A small network was shown many inputs. Here are its activations along a few directions, one row for each input.
Each table varies a few parts of the input and shows all the possible inputs, shuffled.
A made-up example of a description, with smaller parts first: ring(8) and (point or ring(9) or (values(3) and line(6))).
Shared parts are said once, and a part with two or three values counts as separate values.

Other details of the inputs shift rows strongly along two fixed directions, in all tables alike. That doesn't count.

A family of inputs:
R1: 3 11 -1 -2 1 3 4 -16 16 5 9
R2: -17 -15 4 27 22 13 -4 13 5 -1 -16
R3: -2 13 1 -11 4 25 9 5 1 2 -9
R4: 1 0 -5 8 -5 11 14 -16 -6 -1 -5
R5: 28 23 -12 -13 -19 -23 7 -11 2 -5 23
R6: -7 8 -14 18 6 21 -13 3 1 -13 3
R7: -12 -4 23 -10 21 15 2 -9 1 9 -5
R8: -25 -7 1 7 18 10 -15 -13 6 4 1
R9: 4 -18 5 -31 -18 -59 -14 -40 -30 -13 20
R10: -35 -29 3 6 13 19 -11 -21 -17 -6 -10
R11: 15 -7 6 -19 -15 -42 -9 5 -10 0 18
R12: 44 49 -29 -1 -28 6 18 41 14 6 7
R13: 22 14 -15 -29 -37 -36 11 -13 -14 -7 9
R14: -10 -3 9 -3 10 19 3 -36 -13 -14 0
R15: -7 9 14 25 27 40 8 9 22 13 -2
R16: -11 -2 5 -10 9 -1 -10 7 -5 3 5
R17: -20 -11 0 28 21 43 -1 32 5 8 -19
R18: 3 9 -5 28 1 31 22 17 9 9 -17
R19: 4 14 -28 10 -30 5 2 37 12 8 8
R20: 1 -8 25 5 19 4 5 2 7 12 -8
R21: 2 -22 17 -27 -1 -37 8 -45 -35 -22 -3
R22: 18 -21 9 -45 -16 -52 11 -39 -43 -23 5
R23: 36 38 -12 1 -13 3 15 36 21 14 12
R24: 25 29 -28 5 -39 -8 20 10 13 9 6
R25: -21 -2 9 12 27 10 -9 -2 -6 -1 -1
R26: -13 -35 8 -35 -8 -33 -16 -36 -33 -17 5
R27: -28 -19 17 3 33 8 -19 -31 -10 -7 4
R28: -26 -10 25 6 34 39 5 -28 -14 -10 -15
R29: -20 -23 26 6 25 31 8 -2 12 10 -27
R30: -6 13 -6 0 1 19 5 -15 5 0 -3
R31: -4 -8 21 19 24 13 8 0 17 12 -9
R32: 19 0 -5 -10 -21 -30 7 -18 2 -3 6
R33: -11 -11 10 -16 24 -10 -12 -8 -22 -4 8
R34: -16 -20 0 28 15 16 -9 2 11 -2 -10
R35: 45 29 -12 0 -32 -23 13 41 34 19 11
R36: -20 3 -11 -3 3 19 -13 8 -1 -4 -5
R37: 34 21 -21 5 -36 -29 -6 43 32 13 20
R38: -5 8 -16 -18 -18 -25 -14 -20 -23 -17 11
R39: -13 -13 -7 33 6 21 -6 19 30 7 -12
R40: 22 25 -16 -35 -32 -34 5 -17 -14 -12 11
R41: -4 -4 -9 20 8 19 -4 42 27 12 -14
R42: 41 32 -23 27 -23 2 9 41 59 26 9
R43: 18 -4 0 -5 -15 -43 -11 -11 -9 -6 23
R44: -15 -22 19 7 19 17 4 -32 1 -3 -16
R45: -23 -16 6 -18 15 -7 -16 -19 -10 -1 8
R46: 15 37 -27 22 -13 10 -4 40 8 -8 5
R47: -31 -21 12 25 27 33 -4 2 -12 -3 -20
R48: 9 10 -16 -39 -27 -46 -11 0 -35 -22 20
R49: 4 7 5 31 6 32 11 35 55 34 -11
R50: -13 -12 -1 0 -1 14 -7 15 -9 -1 -5
R51: 2 -7 9 -30 -15 -16 9 -22 -30 -9 -5
R52: 7 -6 19 8 1 -3 0 -13 8 4 4
R53: 20 37 -31 12 -12 15 -4 54 9 2 2
R54: -5 -8 -9 0 -11 -9 -9 -14 -24 -14 7
R55: -14 -18 2 18 22 15 -4 24 5 4 -17
R56: -18 -24 26 1 32 -3 -12 -5 -7 4 -8
R57: 32 15 -17 -24 -44 -40 17 1 6 -3 10
R58: -20 -20 26 10 30 -5 -13 -12 -7 -1 -8
R59: -5 -12 10 -10 5 10 16 -14 -22 -4 -15
R60: -2 9 2 -15 0 2 5 -11 8 6 2
Description of these inputs: values(2) and ring(5) and ring(6).
The inputs of R28 and R46 match in every part but the values(2) part. If R42 is changed in the same way as R28 into R46, which row does it become?
Answer: R9
Which other rows does R32 become when the values(2) part takes its other values? List them by row number.
Answer: R39
Which other rows does R6 become when the ring(5) part takes its other values? List them by row number.
Answer: R27, R34, R43, R54
Which other rows does R50 become when the values(2) part takes its other values? List them by row number.
Answer: R51

A family of inputs:
R61: -5 8 -12 0 -9 1 -2 8 13 5 3
R62: 14 19 2 3 9 10 7 5 7 5 4
R63: -1 16 -16 -6 -7 2 -5 1 -5 -9 11
R64: -2 -12 18 0 14 3 11 -19 -11 2 -5
R65: 3 -9 5 -49 -19 -43 -3 -31 -37 -10 13
R66: -25 -18 20 -2 23 13 -6 -17 8 15 -10
R67: -36 -18 10 21 38 37 0 -14 -11 -7 -19
R68: 20 -1 2 -1 -9 -22 7 -10 -2 -3 7
R69: 14 2 0 0 -8 -15 2 -6 11 3 7
R70: 8 -5 4 10 -1 -15 -2 18 5 1 4
R71: -6 -13 18 -3 2 0 7 -14 -17 -3 -10
R72: 11 -6 -4 -2 -22 -16 5 0 -7 -7 1
R73: 6 0 -1 8 -11 -3 0 8 16 8 -4
R74: -9 0 -6 23 1 25 -6 13 18 8 -11
R75: 0 5 -9 -2 -6 13 4 19 13 7 -2
R76: 13 13 1 0 6 8 11 12 11 7 -3
R77: 3 4 -13 12 -11 -2 4 5 3 -6 -4
R78: 2 8 -11 11 -4 8 11 14 6 1 -11
R79: 10 -2 0 -2 -13 -16 2 -2 9 5 3
R80: 16 -5 4 -3 -15 -22 8 -5 -2 -2 3
R81: 8 4 -6 -14 -12 -2 7 9 -6 -4 -6
R82: -30 -22 10 12 28 29 3 -12 -11 -7 -22
R83: 5 -15 20 -19 9 -21 6 -39 -27 -13 7
R84: -37 -28 24 -13 40 10 -23 -24 -42 -19 -13
R85: -6 12 -16 8 -6 11 -5 10 14 5 7
R86: -23 -21 7 18 17 27 5 -4 8 -1 -20
R87: 13 -2 2 3 -15 -14 6 -1 2 -1 -6
R88: -5 -15 10 -23 1 -37 -14 -9 -13 -3 15
R89: 8 21 3 4 6 11 2 5 14 8 10
R90: 8 13 3 -7 -1 -1 5 4 9 7 5
R91: 0 1 -9 -7 -14 -6 -1 8 9 6 5
R92: 11 12 1 -3 -4 -8 -1 -3 14 8 12
R93: -29 -15 20 1 18 15 -5 -11 8 14 -15
R94: 5 9 -15 11 -11 -4 -1 -2 -6 -13 6
R95: 11 9 1 -5 -7 6 7 15 4 4 -7
R96: -8 -23 23 13 26 14 3 -24 -2 3 -7
R97: 10 -8 2 -1 -5 -25 -11 10 1 1 11
R98: -5 8 -12 7 7 8 -12 24 0 1 8
R99: 11 3 2 7 -2 2 13 11 6 11 -7
R100: 4 9 -11 -12 -9 -1 7 5 -6 -7 -4
R101: -2 6 8 5 8 10 -4 33 16 8 3
R102: 11 7 0 -13 -9 -20 -1 -9 4 4 12
R103: 1 2 -13 3 -14 -7 -1 2 10 -1 1
R104: 4 3 -11 6 1 -12 -10 17 -18 -9 6
R105: 3 0 -5 -11 -15 -9 0 1 5 7 5
R106: -18 -20 15 28 21 40 5 9 19 13 -20
R107: -26 -21 7 19 20 24 -3 -17 -5 -5 -14
R108: 5 9 0 -6 -4 2 7 12 13 12 1
R109: 22 7 2 4 -6 -18 5 -16 -3 -6 12
R110: 19 15 2 -11 0 -7 9 0 -1 -1 4
R111: -2 10 -13 1 -4 13 0 11 7 2 1
R112: 2 10 -16 7 -12 -5 -7 -3 0 -9 9
R113: 8 -4 -4 -2 -18 -11 2 1 4 3 3
R114: 10 16 1 2 4 11 4 9 17 10 6
R115: 13 11 2 5 -3 -10 -2 -11 11 -1 12
R116: 9 0 -3 -4 -15 -8 7 5 -10 -2 -7
R117: 19 15 4 5 0 -8 10 -5 -3 -2 9
R118: -5 -22 6 -33 -3 -31 -5 -55 -60 -25 4
R119: -27 -26 34 -24 29 5 3 -34 -23 -9 -15
R120: 13 -2 -3 -3 -15 -6 12 6 -9 2 -2
R121: -18 -19 2 -35 -4 -29 -15 -48 -35 -15 5
R122: 4 10 -2 -5 -7 4 4 13 11 10 -4
R123: 1 15 -14 7 1 18 0 13 -2 -7 2
R124: 6 8 -13 -10 -9 1 3 4 -9 -10 -2
R125: -10 -9 -2 20 6 27 -3 14 22 15 -16
R126: -5 14 -15 0 -10 -4 -9 -1 0 -6 14
R127: 15 5 1 2 -5 -14 0 -9 13 3 6
R128: -10 -9 -3 6 5 -11 -23 -1 -12 -7 9
R129: 0 13 -16 0 -6 11 -2 10 3 0 6
R130: -7 2 -16 20 4 23 -5 7 20 8 -5
R131: 8 17 3 -3 -3 -8 -4 -9 9 4 16
R132: 12 0 6 0 -3 -20 0 19 -7 0 3
R133: 10 4 -4 -6 -8 10 10 16 3 4 -4
R134: -27 -23 12 21 28 20 -17 -2 -10 -7 -9
R135: -17 -11 22 9 35 29 -7 23 14 5 -15
R136: -7 7 -13 10 2 -1 -17 22 5 5 11
R137: 5 11 -16 -8 -7 3 2 3 -10 -11 1
R138: -3 12 -12 -3 -8 7 4 13 7 3 1
The inputs of R78 and R138 match in every part but one. If R83 is changed in the same way as R78 into R138, which row does it become?
Answer: R114
What is each input in this table made of?
Answer: ring(6) and (values(2) or line(11))
Which other rows agree with R62 in the ring(6) part? List them by row number.
Answer: R76, R81, R84, R95, R100, R110, R119, R123, R124, R133, R135, R137
Which other rows does R101 become when the values(2) part takes its other values? List them by row number.
Answer: R98
Which other rows does R73 become when the line(11) part takes its other values? List them by row number.
Answer: R69, R74, R79, R103, R112, R113, R115, R125, R127, R130
Which other rows does R70 become when the values(2) part takes its other values? List them by row number.
Answer: R134
